These are the activations of a small neural network, seen along a few directions. Each row is one input.
In each table, some parts of the input vary, and every possible input appears once, in random order.
A made-up example of a description, with smaller parts first: one of 5 places around a ring, together with either a single point or one of 11 places around a ring or (one of 2 separate values, together with one of 6 places along a line).
Shared parts are said once, and a part with two or three values counts as separate values.

Table:
x1: 3	-9	21	-8	-23	11	-1	-49	25	-19	-34	-18	5	1	-17	-26	31
x2: -6	-22	14	-23	-14	15	-47	-42	50	4	-4	-26	41	-11	-50	7	42
x3: -42	9	-22	-49	-4	21	-45	0	40	36	-4	-43	42	10	4	22	14
x4: -34	22	-15	-35	-15	17	2	-6	16	13	-35	-36	6	22	38	-12	3
x5: 39	-5	20	10	-34	3	27	-36	-2	-12	-9	19	-19	7	-3	-31	0
x6: 61	-14	6	10	9	-15	42	-9	-11	7	56	59	-19	14	-28	-3	-2
x7: -38	0	1	47	44	-6	-92	11	29	-49	-29	-7	60	-80	-20	18	-19
x8: -48	9	-12	-28	-1	1	-7	27	-19	0	-41	-51	-21	16	25	15	15
x9: 20	13	-41	-14	-21	11	31	22	-18	40	50	34	-2	29	24	11	-50
x10: 2	26	-16	-17	-26	10	29	7	-12	20	-10	0	-19	29	52	-17	-28
x11: -12	14	-13	-10	-12	-7	21	40	-47	7	-16	-15	-46	22	38	10	-15
x12: -56	-3	-19	-42	9	5	-54	33	5	23	-10	-59	15	3	-8	49	26
x13: -29	-6	14	-14	22	-8	0	14	-15	-14	-27	-46	-29	8	1	-5	43
x14: -27	-5	7	-24	-10	16	-25	-33	57	31	3	-26	54	-2	-16	9	29
x15: 6	0	-37	-7	-7	-6	23	55	-53	26	44	18	-29	22	11	38	-37
x16: 8	-5	30	-10	14	-9	12	-37	22	-18	-28	-10	-10	7	-14	-26	49
x17: -18	8	14	-10	-20	12	22	-40	33	8	-28	-18	18	11	17	-25	18
x18: 35	-1	-11	10	-26	6	52	-11	-1	35	56	51	9	18	3	-2	-34
x19: 26	-16	-11	7	16	-15	30	42	-48	11	58	24	-37	15	-13	18	-9
x20: 17	13	13	8	-31	5	49	-27	5	16	-3	18	-7	17	31	-30	-13
x21: 16	15	1	83	25	-13	-18	22	-26	-57	-18	50	4	-60	18	-11	-69
x22: -21	12	3	67	37	-5	-48	7	2	-69	-46	12	30	-71	9	-7	-38
x23: -1	-17	24	-24	24	-4	-35	-30	46	5	2	-19	27	-5	-46	7	59
x24: -37	-19	7	-28	31	-3	-47	21	9	9	4	-53	8	-4	-32	29	53
x25: 26	3	-17	78	27	-14	-14	36	-30	-40	26	73	12	-54	-6	8	-81
x26: 44	-1	30	8	3	-16	39	-24	-6	-11	-3	26	-34	14	-1	-31	19
x27: 57	-19	-4	12	-28	4	29	-21	-7	6	50	52	-4	8	-31	-3	-21
x28: 7	-2	13	4	11	-16	28	27	-43	-7	-2	-9	-54	14	15	-10	13
- The inputs of x18 and x17 match in every part but one. If x27 is changed in the same way as x18 into x17, which row does it become? => x1
- What do these inputs look like to the network? => one of 4 places along a line, together with either a single point or one of 6 places around a ring
- Start at x7 and move only the place on the line of 4, one step at a time. The first step leads to x22. Which rows follow, in order? => x21, x25
- Which other rows does x10 become when the place on the line of 4 takes its other values? List them by row number. => x3, x4, x9

Table:
x29: 29	14	-36	58	11	-18	36	75	-84	-14	40	66	-43	-11	36	16	-95
x30: -14	-5	-5	40	34	-1	-69	5	29	-27	6	17	61	-62	-31	22	-25
x31: -57	5	-43	-47	3	10	-39	58	-14	40	12	-51	8	17	12	55	-3
x32: 9	11	32	-7	-28	6	41	-53	19	-11	-51	-13	-18	20	26	-52	27
x33: -5	-6	12	-58	-16	4	32	-18	9	36	-1	-39	-25	52	0	-7	60
x34: -15	-6	13	43	35	-9	-59	3	10	-53	-30	-1	26	-59	-24	4	-4
x35: -58	8	-16	-31	24	-4	-30	51	-22	8	-24	-60	-16	8	20	30	20
x36: 84	2	-8	27	-27	-11	93	5	-51	14	62	87	-52	33	16	-21	-53
x37: -44	25	2	19	12	-1	-21	16	-12	-40	-74	-33	-8	-23	46	-15	-13
x38: 37	-20	41	16	-5	-1	2	-66	40	-24	-6	20	16	-16	-44	-33	36
x39: -5	-9	-14	-74	-37	18	23	-12	17	68	35	-30	-1	61	-8	18	37
x40: 39	-19	23	13	-6	7	-8	-64	59	1	30	38	51	-19	-51	-16	15
- What do these inputs look like to the network? => one of 2 separate values, together with either a single point or one of 5 places along a line
- The inputs of x34 and x38 match in every part but the choice among 2 separate values. If x29 is changed in the same way as x34 into x38, which row does it become? => x36
- Which other rows does x39 become when the choice among 2 separate values takes its other values? List them by row number. => x31

Table:
x41: -19	-7	22	-2	26	-10	-27	-4	6	-30	-38	-34	-9	-14	-14	-5	42
x42: -2	2	-38	-8	-6	4	-13	42	-32	10	22	7	-8	5	5	32	-37
x43: -14	-19	7	-17	26	-5	-44	4	16	-1	8	-25	15	-11	-41	23	40
x44: 33	-2	-1	-32	-15	5	24	-27	22	35	34	19	4	33	-11	-6	14
x45: -23	-1	17	-9	-25	14	-9	-39	28	-11	-47	-35	14	-3	1	-19	26
x46: -40	21	0	11	25	-4	-15	17	4	-12	-35	-21	10	-17	35	-3	-7
x47: 19	1	8	10	-14	-8	61	9	-38	6	10	14	-46	25	23	-17	-6
x48: -5	15	-18	7	-8	-2	1	35	-42	-16	-23	-3	-33	2	33	2	-34
x49: -36	8	-18	-4	26	2	-31	25	15	15	11	-12	34	-14	6	25	-10
x50: 52	-5	12	89	18	-12	-7	-14	-2	-55	17	84	22	-63	-23	-18	-59
x51: 27	10	14	-18	-14	1	41	-35	11	6	-12	9	-20	30	16	-36	17
x52: 23	-11	-9	-5	-13	-4	46	16	-27	34	55	24	-22	28	-5	13	-9
x53: -16	-13	3	-23	-26	19	-27	-31	39	19	0	-26	38	-1	-25	10	24
- What do these inputs look like to the network? => either a single point or (one of 2 separate values, together with one of 6 places around a ring)
- Which other rows does x44 become when the choice among 2 separate values takes its other values? List them by row number. => x51

Table:
x54: 40	2	0	-40	-47	4	80	-10	-22	53	34	11	-50	70	23	-17	9
x55: 16	6	-38	12	-10	0	2	41	-36	9	34	35	-8	0	10	26	-60
x56: -42	1	-26	-28	2	15	-60	23	11	10	-9	-40	29	-9	-6	35	0
x57: 32	3	13	50	-17	-4	33	-14	-24	-36	-17	37	-20	-17	13	-30	-35
x58: -52	19	3	-7	26	1	-32	8	19	-12	-50	-44	16	-14	27	-5	14
x59: 12	-1	-15	23	16	-17	23	53	-58	-8	24	25	-42	2	8	13	-31
x60: 63	-7	13	32	4	-8	24	-29	2	-22	26	62	-5	-10	-21	-27	-16
x61: 35	-10	-6	30	-1	-3	24	-1	-2	12	59	55	16	-9	-18	6	-32
x62: -43	-5	-1	-17	26	-6	-40	32	-10	-4	-19	-52	-5	-8	-4	28	30
x63: -24	-4	4	-81	-29	16	26	-31	27	47	-11	-59	-10	62	2	-3	69
x64: 7	25	-8	32	14	-11	30	25	-30	-13	-7	31	-21	-5	46	-13	-45
x65: -27	-2	25	9	-8	6	-31	-31	26	-34	-59	-35	16	-26	-5	-19	25
x66: -23	-15	8	-9	10	8	-39	-19	47	16	13	-18	53	-17	-36	19	28
x67: 5	-11	28	-7	14	-1	-39	-46	52	-16	-21	-9	32	-19	-39	-11	44
- What do these inputs look like to the network? => one of 2 separate values, together with either a single point or one of 6 places around a ring
- Which other rows does x67 become when the choice among 2 separate values takes its other values? List them by row number. => x60
- Which other rows does x57 become when the choice among 2 separate values takes its other values? List them by row number. => x65

Table:
x68: 21	1	-4	-15	-38	7	45	-3	-15	34	25	11	-21	35	16	-5	-10
x69: -2	16	6	-9	11	-8	24	4	-11	-6	-25	-8	-29	17	31	-21	9
x70: -34	-10	-1	4	12	-4	-18	27	-20	-11	-13	-32	-8	-11	-6	20	12
x71: 38	-14	-7	13	0	-8	18	9	-26	-6	36	37	-19	2	-23	6	-15
x72: -41	4	-2	-14	19	-3	3	23	-4	14	-6	-35	-3	9	16	12	19
x73: 30	-3	-19	-25	-34	10	43	-7	-10	35	40	23	-14	40	1	1	-12
x74: -3	20	-3	37	10	-4	-11	8	-12	-41	-39	15	-3	-29	28	-17	-38
x75: 31	-1	-8	-4	7	-6	38	5	-10	19	43	35	-13	22	-1	-1	-8
x76: 12	-7	28	38	6	5	-32	-54	53	-34	-17	20	52	-47	-30	-26	3
x77: 30	3	-17	42	7	-3	4	9	-12	-16	29	58	13	-25	-4	3	-55
x78: -41	2	-13	-35	-23	13	8	11	-4	30	-9	-46	-3	26	17	14	15
x79: -42	7	-11	32	18	0	-32	27	-6	-22	-20	-12	24	-38	12	16	-27
x80: 14	-10	38	-10	6	0	4	-63	57	0	-7	0	26	0	-29	-27	53
x81: 29	-10	7	24	-4	-11	19	13	-31	-7	21	25	-26	-3	-8	0	-13
x82: 5	3	7	9	4	-9	3	8	-26	-31	-32	-6	-35	-2	10	-13	2
x83: 13	-13	27	-30	-35	17	9	-74	57	17	-9	-13	26	18	-26	-25	48
x84: -25	-8	-11	-17	20	-3	-53	30	-6	-5	-6	-31	3	-12	-19	32	14
x85: -2	14	-4	-30	-30	9	29	-8	-10	10	-28	-20	-29	35	33	-18	5
x86: 21	-24	38	9	0	0	-18	-56	40	-25	-12	1	20	-20	-50	-20	44
x87: -33	9	-21	12	26	2	-67	30	9	-15	-13	-11	36	-39	0	29	-26
x88: 22	4	6	6	3	-10	40	8	-15	19	28	23	-21	17	14	-8	-6
x89: -32	4	-23	-55	-15	14	-27	14	11	36	-2	-45	9	26	5	27	17
x90: 21	7	-3	53	2	-7	5	13	-17	-17	13	46	6	-30	11	-4	-53
x91: -32	6	-12	-34	27	-2	-32	25	10	21	1	-34	9	8	3	24	21
- The inputs of x74 and x82 match in every part but one. If x77 is changed in the same way as x74 into x82, which row does it become? => x71
- What do these inputs look like to the network? => one of 4 places along a line, together with either a single point or one of 5 places along a line
- List by row number the other rows that have the place on the line of 4 in common with x78. => x68, x73, x83, x85, x89
- List by row number the other rows that have the place on the line of 4 in common with x80. => x69, x72, x75, x88, x91
